A small network was shown many inputs. Here are its activations along a few directions, one row for each input.
In each table, some parts of the input vary, and every possible input appears once, in random order.
Descriptions start from the smaller parts, as in this example, which fits no table here: one of 2 separate values, together with either a single point or one of 9 places around a ring or (one of 6 places along a line, together with one of 8 places around a ring).
Shared parts are said once, and a part with two or three values counts as separate values.
In the rows, 128 means zero.

Other details of the inputs vary at random and push rows far along two fixed directions, the same in every table; ignore that.

Table:
x1: [170 118 131 162  69 161 173 108 115 158 176 100 109]
x2: [109  49 103 133 100 122  45 190  90 115 134 181 133]
x3: [124 111 103 139  88  99  61 158 117  95 165 188 178]
x4: [154 104 112 169  79 154 185 106 123 143 178 101 101]
x5: [121 118  83 124  89 118  58 152  89  95 164 153 181]
x6: [ 92 169 136  90 184  95 120 122 156 114  74 136 141]
x7: [105 167 138  96 187  94  87 108 144 117  81 113 112]
x8: [100 172 152  87 179 111  90 111 153 122  79 119 136]
x9: [ 98 172 155  89 179 110 106 120 155 108  74 130 142]
x10: [153  56 142 136  78 180 179 140 106 171 147 130  92]
x11: [109 177 142  92 203 103 125 132 132 117  78 138 147]
x12: [161 115 122 156  80 164 201 126 119 143 176 104 129]
x13: [110  50 105 119 100 117  50 178  89 114 144 190 136]
x14: [125 112  74 127  90 104  59 149  98  99 163 162 173]
x15: [ 99 181 144  87 189 107 121 135 139 114  77 130 146]
x16: [119 175 152  95 201 105 112 127 141 116  78 142 139]
x17: [ 89 112 154  59 181 128  97 137 132 135  48 135 112]
x18: [133 159 177 149 168 153 208  77 187 169  86  59  53]
x19: [ 88 174 145  88 182 108 119 126 147 110  74 127 149]
x20: [160 104 133 170  67 151 174 101 144 160 177 119 110]
x21: [166 116 140 167  72 164 175 114 126 160 181 114 116]
x22: [123 110 103 147  97  99  43 155 110 103 176 175 162]
x23: [149 102 114 185  82 155 189 130 131 134 171  98 110]
x24: [163 117 144 168  73 162 189 123 129 145 175 125 121]
x25: [142 109 183  95 184 175 227  98 145 188  61  91  53]
x26: [131 161 181 150 168 152 222  84 188 154  80  69  58]
x27: [105 173 142  83 175 108  87 105 140 119  75 107 131]
x28: [171 111 119 161  94 160 206 124 112 145 177 113 130]
x29: [143 119 105 140 108 109  51 160  92 113 174 181 179]
x30: [125 113  91 159  95 100  34 160 100  99 162 152 153]
x31: [ 88 168 140  99 193  94 116 126 150 108  81 132 130]
x32: [159 169 171 121 175 155 220  66 153 176  88  62  69]
x33: [ 93 108 146  63 183 115  99 134 141 137  48 144 104]
x34: [164 106 124 166  63 148 173  95 132 157 172 105 105]
x35: [176 114 113 161  89 165 192 112 103 152 176 108 119]
x36: [141 107 126 195  78 151 189 132 134 138 170 115 110]
x37: [119 112  75 153 100 107  47 166  96  91 161 151 159]
x38: [ 99 167 151 101 190  96 103 121 159 107  81 135 122]
x39: [117 114  88 125  93 113  71 166  97  88 166 159 194]
x40: [ 99 163 123  81 188  98 118 121 152 109  76 120 141]
x41: [165 117 115 155  75 168 187 114 110 150 175  99 117]
x42: [116 107  82 137 104  98  69 167 101  86 173 165 175]
Each input here is: one of 6 places along a line, together with either a single point or one of 6 places around a ring.
Question: The inputs of x23 and x40 match in every part but the place on the line of 6. If x2 is changed in the same way as x23 into x40, which row does it become?
Answer: x33
Question: The inputs of x1 and x7 match in every part but the place on the line of 6. If x15 is changed in the same way as x1 into x7, which row does it become?
Answer: x31
Question: Which other rows does x18 become when the place on the ring of 6 takes its other values? List them by row number.
Answer: x23, x26, x30, x36, x37
Question: Start at x11 and move only the place on the ring of 6, one step at a time. The first step leads to x28. Which rows follow, in order?
Answer: x35, x32, x29, x16

Table:
x43: [116 142 152  87 194 150 203 116 149 150  55  91  99]
x44: [153 166 140 118 141 148 192  96 128 155 124  89 124]
x45: [113 138 113 165 116  97  87 144 132  99 147 151 144]
x46: [128 108 150 130 141 143 190 120 138 148 115 125  95]
x47: [120 110 141 140 147 140 160 123 154 145  95  97  78]
x48: [150  77 145 154  80 159 164 137 119 148 174 148 119]
x49: [128 142 104 127 109 110  84 118 120 120 148 127 150]
x50: [147  78 117 145  68 155 142 117 114 158 164 121 107]
x51: [132 156 108 114 134 125 125 135 103 109 135 120 159]
x52: [112  92 128 121  97 121  78 151 122 118 142 166 146]
x53: [136 104 111 105 115 135  99 152  84 135 137 154 156]
x54: [154 123 160 108 136 164 192 110 129 166 103 118 107]
x55: [ 94 173 118 100 186  78  73 148 131  84 102 160 166]
x56: [112  97 105 113 110 124  82 142 107 114 129 134 128]
x57: [136  67 108 157  70 153 160 137 124 139 161 121 113]
x58: [130 144 109 150 119 106  68 128 120 119 148 131 140]
x59: [115 105 117 132 125 122  78 145 114 119 121 130 108]
x60: [106 176 113  91 187  91  72 134 120  89 101 126 153]
x61: [108 133 139  98 170  97  39 144 134 118  78 157 124]
x62: [131 135 125 142 110 115 100 144 120 107 170 159 168]
x63: [148  70 113 158  88 157 171 144 113 141 166 129 116]
x64: [123 137 100 156 111 107  69 139 114  99 153 127 139]
x65: [127  98 111 117 124 130 100 148  96 117 137 141 130]
x66: [ 79 170 113  97 171  71  57 140 142  81  93 154 165]
x67: [114 180 145 105 174 130 174  75 165 133  78  58  89]
x68: [153  80 124 169  75 153 133 125 116 162 165 121  91]
x69: [141  97 123 118 117 125  86 150 104 127 142 171 145]
x70: [110 179 117  85 190  86  56 129 120 104 102 137 161]
x71: [135 120 167 112 136 161 191 122 135 156 109 123 115]
x72: [138  73 129 184  71 144 155 140 126 144 165 140  96]
x73: [123 141 171  87 172 140 162  86 167 160  60  98  78]
x74: [135 160 127 124 152 143 197 118 143 132 114  95 133]
x75: [114 147 168  90 190 144 211 110 150 154  57 106  95]
x76: [142  77 145 175  70 151 136 138 130 148 167 143 104]
x77: [162 121 124 165  63 143 152 103 134 140 179 122 131]
x78: [147 120 138 192  71 140 141 123 140 133 185 128 124]
x79: [155 170 150 115 144 143 182 102 138 147 116 108 133]
x80: [ 95 181 117  88 183  86  87 153 124  89  93 160 181]
x81: [132 143 124 129 107 124 112 151 111 110 162 159 183]
x82: [141 109 100 174  70 141 166 122 136 124 178 109 133]
x83: [159  81 123 146  86 158 155 125 102 159 170 129 110]
x84: [110 181 174 110 171 129 179  78 186 140  82  85 100]
x85: [114 175 147 137 187 123 171  97 181 132  77  71  86]
x86: [125 108 110 103 124 137 108 155  87 119 127 142 148]
x87: [106  88 110 127  99 110  88 156 116 110 138 169 143]
x88: [148 161 154 153 136 132 155  89 161 148 118  97  96]
x89: [118 179 128  88 184  87  60 131 129 100 100 153 166]
x90: [127 130  91 142 122 110  99 154 116  95 161 146 168]
Question: What is each input in this table made of?
Answer: one of 2 separate values, together with one of 4 places along a line, together with one of 6 places around a ring
Question: The inputs of x74 and x43 match in every part but the choice among 2 separate values. If x79 is changed in the same way as x74 into x43, which row does it become?
Answer: x54
Question: Start at x63 and move only the place on the ring of 6, one step at a time. The first step leads to x65. Which rows follow, in order?
Answer: x83, x69, x48, x46
Question: Which other rows does x73 become when the choice among 2 separate values takes its other values? List them by row number.
Answer: x77
Question: Which other rows does x71 become when the choice among 2 separate values takes its other values? List them by row number.
Answer: x81

Table:
x91: [115 161 159  73 198 126 145 114 144 143  58 117 114]
x92: [158  97 152 149  88 178 230 109 132 166 153 107  99]
x93: [112 238 142 125 193  94 142  78 177 109  94  76 127]
x94: [102 133 110  76 166 104  68 155 104 105  94 155 164]
x95: [124 196  87 120 140  82  59 150 110  70 157 157 224]
x96: [101 113  95 115 128  92  24 160 110  95 125 161 154]
x97: [151  99 153 177  93 165 220  94 159 169 149  89  65]
x98: [ 93 142 131 106 175  99  72 140 143 110  81 133 122]
x99: [157  47  80 174  20 139  99 186  65 112 234 199 183]
x100: [100 134 117  85 169 105  71 165 107 101  94 163 164]
x101: [112 168 179  97 205 130 165  79 181 156  39  79  64]
x102: [162  93 130 143  85 169 185 123 105 158 165 119 116]
x103: [154  69 101 177  45 141  95 146  97 128 200 149 131]
x104: [150 101 157 173  87 169 216  92 158 169 148  88  67]
Question: The inputs of x94 and x96 match in every part but one. If x95 is changed in the same way as x94 into x96, which row does it become?
Answer: x93
Question: What is each input in this table made of?
Answer: one of 2 separate values, together with either a single point or one of 6 places around a ring
Question: Which other rows does x92 become when the choice among 2 separate values takes its other values? List them by row number.
Answer: x104
